A small network was shown many inputs. Here are its activations along a few directions, one row for each input.
In each table, some parts of the input vary, and every possible input appears once, in random order.
Descriptions start from the smaller parts, as in this example, which fits no table here: one of 3 separate values, together with either a single point or one of 9 places around a ring or (one of 5 places around a ring, together with one of 6 places along a line).
Shared parts are said once, and a part with two or three values counts as separate values.

Table:
R1: [-57 -46  32 -23 -72  35  13 -21   6 -47  -9 -40   3   2 -48  91]
R2: [  8 -36 -36 -11  52  -9   9  -2 -29  14  24  79 -16 -50 -33  23]
R3: [ 38   8 -53  43  14 -24 -33   8 -28  37 -43  58 -15 -48  14   0]
R4: [ 59  81  -1  23   2  21   3  42  -5  34  -5   1 -25 -47  24 -29]
R5: [-25  -9  30  -4 -88   6 -46 -18  26 -55 -42 -46  41  23 -18  65]
R6: [ 48  48  29 -27  53   5  11   8  -8  22  60   5   9 -19  28   2]
R7: [-28   9  -9  24 -19  -4   4  12  18  22 -63 -50 -25  22  -5 -51]
R8: [-37 -81 -21   7  25  -1  29 -12  -6   7  -5  72  -6   4 -31   1]
R9: [-14 -38 -37  51 -11 -22 -34  10  17  25 -65  56 -12   1  -3 -31]
R10: [-19 -71  -4   4  36 -34 -12 -23  -1  11  -6  61  25  33   7   1]
R11: [ 49   0 -33  11  27 -29 -23   0 -40   2 -21  74  30 -27  12  -5]
R12: [-20   3   4  -3   1 -12   9  -9  15  -4 -36 -40  17  45  -1 -46]
R13: [-12  26  -2 -19  10  37  49  -5   4  -7  86 -48 -41  -6   4  -3]
R14: [ 27  60   6  -1 -17  14  10  10   0 -26  42 -48   2  15  36 -40]
R15: [ 62  76  11  -7  26   9  -6  20   6  10  28  11  15 -26  21 -24]
R16: [ -29   -4   18   26 -111   19  -37    4   14  -32  -76  -56    2    2
  -15   60]
R17: [ 20  66  -7  26 -37  23   5  31   3  -1  14 -59 -42  -7  32 -44]
R18: [ 30  38  12 -24  43  38  53  19 -14  18  62  16 -22 -47  -9   2]
R19: [-58 -31  -4 -20  28  10  49 -23  19  16   9 -39 -26  25 -34  -9]
R20: [-38 -23  20 -27  31 -22  13 -21  16  11   2 -46   8  52  -2 -19]
R21: [ 33 -30  -9 -15  51 -36 -14   1 -47   7  12  72  22 -22   6  13]
R22: [  9  34  23 -25  13   5  13  -2   1 -12  80 -54  -8  21  36 -13]
R23: [ -5 -44 -23  24   9 -29 -30 -11  13  -1 -38  67  31  25   1 -26]
R24: [-41 -38  53 -32 -65  -1 -37 -18  19 -50  -9 -46  33  28 -24  82]
Changing only one part turns R24 into R5. The same change can be made to R22. Which row results?
> R14
What do these inputs look like to the network?
> one of 4 places along a line, together with either a single point or one of 5 places around a ring

Table:
R25: [  -8  -23  -31   11  -55  -22  -29   -8   -2  -13 -100   33   10  -23
  -28   13]
R26: [  57   37  -28   46   63  -11   -8   39  -28   17   12   35   18    8
   44 -105]
R27: [-14  36  37 -51   6 -32  16  12  -5   0  36 -84   3  40  -5 -25]
R28: [-47 -67  -7  -3  37 -15  38   5   3  29   5  25 -61  27 -31 -28]
R29: [-49  -1   9   1 -44  26  23   5  26 -49  57 -76 -17  54 -16 -21]
R30: [ 13  35  -4  23 -91  34 -37   4  29 -47 -15 -43 -40 -11  22  15]
R31: [ 17  20 -63  29  68 -17  -9  -8  11  47  -5  25 -24 -16  18 -66]
R32: [ 37  42 -53  15  21 -32 -34  13  12  52 -14  65 -11 -63  14 -25]
R33: [100  53 -13  27  34 -13 -34  37 -15   7  -8  81   1 -38  45 -58]
R34: [ 39  68  24  -7 -32 -14 -55  41 -10  -6 -27 -60   7 -23   5   8]
R35: [-26 -47  10  37 -23 -19 -47 -31  32 -12 -84 -18  36  72  23  -8]
R36: [ -1 -10 -24 -45  73 -16  17 -13  -4  32  69  54   6 -45   1   1]
R37: [ 34  60  27 -32 -27 -14 -17   5 -37  -5  32 -48  16 -26  11  70]
R38: [-33 -81  54 -31  -4  -6 -25 -43  20 -39 -14  12  55  43   0  59]
R39: [-36 -16  26 -24 -42  46  13  -7   7 -65  76 -61  -3   3  -3  36]
R40: [-37 -48 -35  51  17 -10   3  22 -11  43 -40   5 -47   4  -6 -42]
R41: [ -7  19  53 -41  16  65  67 -14  22  -1  37 -41 -14 -16  -6  21]
R42: [ 19  72  19  24 -37  51   9  32  31  22 -41 -33 -11 -30  -4  -6]
R43: [ 37  16  -1   1  80 -16  23  39 -20   7  64  49  24  31   8 -95]
R44: [-61 -59 -18 -23  -4 -27  33 -23   2 -18 -36   7  13  44 -53 -18]
R45: [-11 -37  26   9 -53 -20 -45 -35   1 -14 -31  30  67  25   7  93]
R46: [-20  34  36 -16  15  45  76  -3  41  16  19 -57 -27  35 -19 -36]
R47: [ 51   4  13 -37  70  -8  22  17 -36   1  79  68  30 -22  38 -36]
R48: [  6 -32 -20  31 -14 -11 -24  20   0  34 -59  52 -64 -41  -5   4]
R49: [ 19  50  12  -4   3 -12 -20   8  -8  -2 -20 -97 -15  21  26 -33]
R50: [-28  18 -19  45 -61  33  -9   6  18 -38   5 -90 -22  32  21 -32]
R51: [ 15  64  23  -1 -32  51  47  -4   3  23  19 -22  -2 -34   2  57]
R52: [-47 -66  37  -7  -5 -25 -16 -31  40 -23 -33  -4  42  95 -13   3]
R53: [-12 -35 -26  -3 -38  -9  -1 -31 -32 -21 -39  42  27 -23 -39  75]
R54: [ 85  44 -12   8  36 -12   0  20 -49  12  58  88  30 -39  41   2]
R55: [  5 -29  25  27 -56 -20 -78 -17  36 -18 -97  24  38  27  12  34]
R56: [-15   1 -39  -7  83 -24  18   9  12  39  53  35   1   8 -29 -58]
R57: [ 10  23   2  11 -75  45  -7 -20   0 -56  47 -35 -23 -12  11  76]
R58: [  0  20  53 -76   8 -13   7   2 -24 -16  54 -69  16 -11   8  33]
R59: [  2 -44 -16  16   3   2   5  -3 -30  26   1  60 -47 -40 -16  66]
R60: [-39 -40 -45  22 -22 -20   2 -23  -6  -7 -87  -8   8  22 -17 -29]
R61: [-45 -78   6 -32  24  -8  33   0 -21  26  27  39 -36 -26 -12  27]
R62: [ 34  25 -48  12  49  -7 -14   3 -19  34  50  69  15 -60 -13  37]
R63: [  0  54   8  28  -2  52  44  -2  33  26 -34 -70 -33  13  18 -46]
R64: [-46 -79   1 -35   8   5  15 -22 -20 -43 -15  18  34  -4 -58  38]
What do these inputs look like to the network?
> one of 5 places around a ring, together with either one of 3 separate values or one of 5 places along a line
Changing only the place on the ring of 5 turns R45 into R55. The same change can be made to R53. Which row results?
> R25
A walk changes only the place on the line of 5. It starts at R35 and steps to R60. List the rest of the walk in order.
> R40, R31, R26
Which other rows does R56 become when the place on the ring of 5 takes its other values? List them by row number.
> R31, R32, R36, R62
Which other rows does R26 become when the place on the ring of 5 takes its other values? List them by row number.
> R33, R43, R47, R54

Table:
R65: [  -8   -9  -25   -6   84  -14   52    9    1   36   25   25  -25   21
   -5 -100]
R66: [-17  34  46 -18 -57  41  15   0  13 -25  30 -93 -14   5   4  46]
R67: [-51 -76  -6   1 -51  -3 -15 -31   0 -40 -48  17  25  14 -44  65]
R68: [-83 -51  24  -6 -15   5  34 -19  40  -3 -15 -65 -10  76 -11 -33]
R69: [ 53  70   5 -16  44  23  26  25 -14  24  79  -2 -30 -47  26 -16]
R70: [ 69  79 -24  31  17   0 -15  30  -4  25  11  19 -10 -29  46 -57]
R71: [ 33  -1  -4 -48  74 -17  13  -2 -37  -1  73  45   7 -34  -9  13]
R72: [-25 -25  10  37 -69  -8 -46  -5  21   0 -96 -13  19  19   0  29]
R73: [-38 -38  47 -45 -29  12   9 -26   0 -45  26 -37  27  22 -26  75]
R74: [ 48  19 -43  37  33 -27 -30  17 -12  40 -53  74   4 -35   6 -34]
R75: [ -1  44   8  23 -83   8 -34   5  14 -30 -39 -81   2  19  21   3]
R76: [ 18 -46 -36  10  51 -21  -8  -5 -23  19   7 112   6 -31 -10   9]
What do these inputs look like to the network?
> one of 2 separate values, together with either a single point or one of 5 places around a ring
Changing only the choice among 2 separate values turns R66 into R69. The same change can be made to R68. Which row results?
> R65
